4,5,20,-19,-19
-40,-11,2,33,3
=> 33, -40

2051,4826,7143,7441,5030,8707,9338 => 9338, 2051

576,670,860,165,654,613 => 860, 165

6,34,19,88 => 88, 6

80,92,5,90,87 => 92, 5

3,-258,554,302,-525,-52,-747 => 554, -747
---
| -32 |  -2 |   7 |   7 |  -2 |
|   8 |   0 |   1 |  24 | -22 |
ans = -32

| -41 |  -1 |  13 |  -2 |
| -21 |   0 |   7 |  -1 |
| -20 |   0 |   7 |  -1 |
ans = -21

| -12 |  10 |  18 | -12 |  -1 |  -4 |  -6 |
|  14 | -25 | -32 |  23 |  30 |   9 |  30 |
| -24 | -23 |  32 |   8 |  13 | -12 | -13 |
ans = 14

| -12 |  26 | -13 |  -1 | -27 |  15 |  21 |
|  18 |  15 |   6 |   3 |  26 |   8 |  31 |
|  16 |   3 |   9 |   3 |  26 |   1 |  15 |
ans = 18

|  12 |  -9 |  -4 |   5 | -35 |
| -12 |  11 |  -3 |  -3 |   1 |
ans = 12

|   0 |  21 | -22 |   5 | -15 |
|  18 |  34 | -12 | -12 |  -7 |
| -19 |  26 |   4 |  12 |  -6 |
ans = 18

|  14 |  11 |   3 |   4 |  -1 |   3 |
| -11 |   7 | -18 |  13 | -31 |   7 |
| -11 |   3 |  -6 |  14 | -11 |  11 |
ans = -11

| -13 | -40 |   2 | -20 | -38 |
|   7 |  26 |  -4 |   8 |  21 |
ans = -13

|  21 |  13 |  -9 |  11 |  19 |
| -11 |  -2 |  13 |  -1 |  -8 |
|  18 |  21 |   7 |  39 |  19 |
ans = -11
---
[[7, 14, -7, 1, 34, -13],
 [4, 37, -14, -21, -25, 17],
 [-15, 14, 0, 6, -4, -12]]	37, -25

[[-15, 7, -6, 26, 3, 0, -5],
 [-5, 27, 6, 21, 21, -31, 13],
 [-16, 10, -26, 3, -7, -1, 7]]	27, -31

[-13, -4, 39, -6]	39, -13

[[17, -4, 19, -15, -7],
 [28, 11, 21, -31, 2]]	28, -31

[12, 22, -16, 32, -5]	32, -16

[-25, -7, -18, 39]	39, -25
---
|  -5 |  16 |  14 |  10 |   9 | -16 |
|  16 |  17 |  21 |  -2 |  22 | -20 |
| -10 | -23 | -23 |  -8 | -17 |  31 |
: 10

|   5 |  -1 | -34 |  26 |
|  31 | -11 |   7 |  -9 |
|  -3 |  -5 | -10 |  -5 |
: -1

|  18 |  40 |  -2 |  20 |  32 |
|  32 |  10 |  32 | -23 |  29 |
| -30 |  13 | -13 |  24 | -17 |
: -2

| -38 |  -2 |  25 |  31 |
| -29 |   9 |  14 |  24 |
|  31 |  -4 | -32 | -38 |
: -2

| -5 | 12 |  0 | 29 | 14 |
| -1 |  6 |  6 | 26 | 16 |
|  7 | 24 | 17 | 42 | 37 |
: 0

|   3 | -18 |   0 |   1 |  -8 |  -6 |
|  39 |   3 |  -7 |  -5 |  -1 |   1 |
|  13 | -37 |   0 |  -6 |  14 | -14 |
: 1

|  28 | -24 |  -5 |   0 |
|  31 | -27 |   2 |  12 |
|  26 | -24 |  -5 |  -8 |
: -24

| -19 |   9 |   5 |  20 |   2 |
|  -2 | -32 |   1 | -12 |  -7 |
| -21 |  23 | -22 |   3 | -29 |
: 5
---
| -27 |  -4 |   2 |   6 |   8 |  12 |   2 |
| -16 | -12 | -10 |   0 | -20 |  -1 |  17 |
| -31 |  12 | -14 |  35 | -11 |   6 |   1 |
→ -27

| -12 | -19 | -23 |  15 | -10 |
|   2 |  -5 | -18 |  36 |  14 |
| -10 |  20 |  -3 |  33 |   1 |
→ -12

| -12 |  14 |  32 |   1 |
| -15 | -21 |  12 |   4 |
|   4 | -25 |   2 |  -4 |
→ -12

| -30 |  -5 |  28 |  -5 |
| -21 |  23 | -23 |  28 |
| -14 |  31 |   4 | -27 |
→ -30

|  14 |   0 | -10 |  -7 |  20 | -13 |  -5 |
| -23 |  -1 |  14 |  10 | -31 |  19 |   7 |
| -23 |  -1 |  14 |   9 | -30 |  17 |   7 |
→ 14

|  -3 |   5 |  22 |  20 | -25 |
| -17 | -37 | -38 |  13 |  26 |
| -20 |  14 |  24 |  26 |  22 |
→ -3

|  -1 |  10 | -17 |  15 |  21 |   1 |  -1 |
| -10 |  10 |   1 |   1 |  11 |  43 | -11 |
|  -7 |   3 |  14 |   8 | -20 |  -5 | -30 |
→ -1

|  14 |   9 | -18 |   2 |   0 |  12 | -11 |
|  24 |  16 | -35 |   2 |   0 |  22 | -14 |
|  -3 |  -4 |   8 |  -2 |  -4 |  -4 |  -6 |
→ 14
